((-8, -18, 48, -51, 37, 30, 60, -32, 52, -52, -31), (74, -16, -61, -6, -22, 62, 26, 48, -10, -12, 10), (5, -30, -10, 0, -49, -59, -54, 14, 47, -38, 56))
The entry just left of -16: 74
Which number is the entry just left of 0?
Answer: -10
The entry just left of 47 is 14
The entry at the centre: 62
Which number is the median entry?
Answer: -8
The smallest entry -> -61

X =
[[7061 4338 2457 6132 2328 4496 7802 7777 5019]
 [6409 4917 3053 5615 3551 5470 7426 6428 4270]
 [6737 4809 5308 2988 7649 6613 7948 3769 5168]
 [6317 4967 5931 2702 9602 6295 9099 4444 5015]
 [6819 4657 4178 5057 4578 4429 7334 6145 4403]]
Indices start at 0.
What is the entry in row 0 and column 1? 4338
The entry just left of 4178 -> 4657
The entry directly below 2457 -> 3053
What is the entry directly below the smallest entry? 3551
What is the entry just left of the largest entry? 2702
The entry in row 0 and column 2 -> 2457
The entry directly above 5470: 4496
What is the bottom entry of the column that holds the largest entry? 4578
The maximum -> 9602
The bottom-right entry: 4403
The entry at row 2, column 0 is 6737
The entry at row 0, column 0: 7061
The entry in the top-right corner is 5019
The entry just right of the largest entry: 6295
The entry just left of 5308: 4809
What is the top entry of the column that holds the largest entry? 2328
What is the entry just right of 4578? 4429
The entry just right of 3769 is 5168
The entry directly above 6295 is 6613
The bottom-left entry is 6819
The entry just left of 4403: 6145
The entry just left of the smallest entry is 6132
What is the entry directly above 7334? 9099

m =
[[  61  -62 -109   79  -97  -46  -23  -22]
 [-438 -329 -591  602  966  217  301  -87]
 [   3  265 -279   97 -345  573 -878  429]
 [-125 -199 -348  181  303  163  184  -65]
 [ 138  -59  198   59 -188  360    4 -336]
 [  22  160 -190   81 -246  354 -308  190]
 [ 166  -73  286   57 -197  403   -8 -391]
 [ 196  -81  394   59 -220  529  -13 -637]]
The first entry in the row that holds the smallest entry -> 3
Read off the 3rd entry on the main diagonal.
-279
The bottom entry of the column that holds the smallest entry is -13
Read off the entry in the top-right corner.
-22
Read off the entry in the top-left corner.
61
Read off the entry directly above 181.
97
The entry just right of -8: -391
Read off the entry just right of -308.
190
Read off the bottom-left entry.
196
Read off the entry just left of -308.
354
The 2nd entry on the main diagonal -> -329
Read off the smallest entry in the last row.
-637
Read off the entry just right of -345.
573
The largest entry in the last column -> 429
The entry just right of 81: -246
The entry directly below the largest entry: -345
The entry directly above 354 -> 360
Read off the largest entry in the first row.
79
The entry just right of the largest entry -> 217
The third smallest entry: -591
The largest entry in the last row -> 529
Read off the entry just right of 160.
-190
The fifth entry in reading order: -97
The 2nd entry on the diagonal from the top-right corner -> 301
Read off the entry directly below -329.
265
Read off the first entry of the largest entry's row.
-438
Read off the second largest entry.
602
Read off the entry directly below -279.
-348

Questions about the table below.
1) Which number is the last entry in the row that holds the smallest entry?
2) Which number is the last entry, reading row by row?
3) Which number is the bottom-left entry?
4) Which number is the entry just right of 4517?
5) Which number is the third entry in reading order?
6) Which number is the largest entry in the last column?
7) Which number is the first entry in reading order?
8) Which number is the third-last entry, reading row by row?
3694,5365,3971,4610,7825,5271
2126,3045,4421,6136,1271,2919
2803,4133,3061,6385,5590,6464
3153,5069,1882,3795,2144,1427
1801,5280,4328,4517,3926,4256
1) 2919
2) 4256
3) 1801
4) 3926
5) 3971
6) 6464
7) 3694
8) 4517

a =
[[-19 -24   2  22]
 [  8  24   1   1]
 [-35 -51  14  32]
 [  1 -12   1 -10]
 [-17 -35   2  11]
 [ 23  32  -4 -24]
 [-10 -14 -12  15]
 [ -1  15  19   7]
 [ 17  34 -12  -8]
 [ 23  31  10 -29]
 [ 42  72   1 -36]]
Counting starts at 0.
Give the maximum.
Answer: 72
Give the entry at row 1, column 0.
Answer: 8
Give the entry at row 0, column 1.
Answer: -24
Give the entry just left of -36.
Answer: 1
Give the entry in row 0 and column 2.
Answer: 2
The entry just left of -51: -35
The top-left entry is -19
Give the entry just left of -8.
Answer: -12
Give the smallest entry.
Answer: -51
The entry directly below the smallest entry: -12
Give the entry in the bottom-right corner.
Answer: -36
Give the entry in the top-right corner.
Answer: 22
The entry at row 1, column 1 is 24

Questions about the table below. Rows and columns are numbered from 0.
1) Find the bottom-left entry.
2) Find the entry in row 2 and column 1.
3) Find the entry directly below 34.04.
4) Find the entry in the top-left corner.
5) Find the entry just right of -90.05.
6) Find the entry at row 0, column 2.
7) Find the entry directly above 39.26.
8) Find the bottom-right entry.
-28.31	-15.63	-89.72	-78.44	-136.08	-90.05	-97.36	-138.37	-113.16
-81.35	-79.07	-58.09	-85.05	-2.75	-28.80	-23.83	-85.85	-73.64
-94.42	-131.45	-95.50	-73.42	28.57	34.04	-28.28	-56.87	-138.00
-70.25	-153.63	-65.92	-109.87	120.60	74.99	67.41	-189.51	-200.18
-80.94	-41.32	10.27	39.26	-107.25	-175.74	-9.42	120.62	110.64
-58.73	52.92	-27.32	-29.42	-166.73	-224.61	-153.64	10.53	10.18
-106.11	-88.11	-11.06	-27.58	-33.46	-124.70	-12.86	6.70	-23.33
-81.97	87.02	-60.72	41.92	-207.83	-247.71	-195.39	195.16	162.28
27.09	10.63	-68.81	-132.24	-115.08	-90.87	-28.49	-231.16	-146.51
1) 27.09
2) -131.45
3) 74.99
4) -28.31
5) -97.36
6) -89.72
7) -109.87
8) -146.51

Questions about the row below.
1) The entry just right of 20?
2) The entry just right of the smallest entry?
3) The entry just left of 77?
4) The 2nd largest entry?
5) The 2nd entry from the right?
6) The 3rd largest entry?
(76, 18, 27, 41, 20, 71, 48, 75, 38, 29, 54, 78, 77, 73, 43)
1) 71
2) 27
3) 78
4) 77
5) 73
6) 76

Read these off the table that follows. Rows and columns are numbered from 0.
1) Give the entry at row 0, column 1.
2) Give the entry in row 2 and column 0.
3) Give the largest entry.
4) Give the bottom-left entry.
5) Give the bottom entry of the column that holds the smallest entry.
6) Give the entry in the top-left corner.
7) Give the entry in row 0 and column 2.
8) Give the top-right entry.
[[3, 4, 5, 4, 5, 4, 4, 3, 4, 5, 3, 5, 3, 2, 4, 4],
 [4, 4, 4, 4, 4, 3, 4, 4, 6, 4, 5, 4, 5, 4, 4, 4],
 [4, 4, 4, 4, 4, 4, 4, 4, 4, 4, 4, 4, 4, 4, 4, 4],
 [4, 3, 5, 4, 5, 3, 4, 4, 4, 5, 4, 3, 3, 2, 4, 3],
 [5, 4, 5, 5, 5, 6, 5, 4, 4, 2, 3, 5, 5, 6, 5, 4],
 [4, 2, 5, 5, 6, 2, 5, 4, 5, 4, 3, 3, 4, 3, 4, 3],
 [5, 6, 3, 2, 4, 5, 3, 4, 2, 4, 5, 5, 3, 5, 4, 4],
 [5, 5, 2, 3, 3, 5, 4, 6, 4, 2, 5, 3, 4, 8, 4, 4],
 [4, 6, 1, 3, 2, 6, 4, 6, 6, 3, 6, 7, 6, 7, 3, 5]]
1) 4
2) 4
3) 8
4) 4
5) 1
6) 3
7) 5
8) 4

Read these off the array that follows.
1) Report the entry directly above -17.
2) Report the last entry, reading row by row.
3) Report the top-right entry.
4) Report the entry just left of -23.
5) Report the first entry in the row that holds the smallest entry.
6) Report the second entry on the main diagonal.
7) Report the entry just right of the smallest entry.
8) Report the 2nd entry on the diagonal from the top-right corner.
[[ 36  39  38 -24  40  12  42  43  34  34 -28 -26  37]
 [ 30  39  49  -8  34  -9  45  34  33  34 -20 -13  39]
 [ 43  49  44 -18  40   9  44  38  36  38 -29 -22  47]
 [ 30  35  34 -28  33  16  40  31  32  31 -29 -31  30]
 [-31 -26 -24  42 -28 -74 -17 -27 -31 -23  32  33 -30]]
1) 40
2) -30
3) 37
4) -31
5) -31
6) 39
7) -17
8) -13
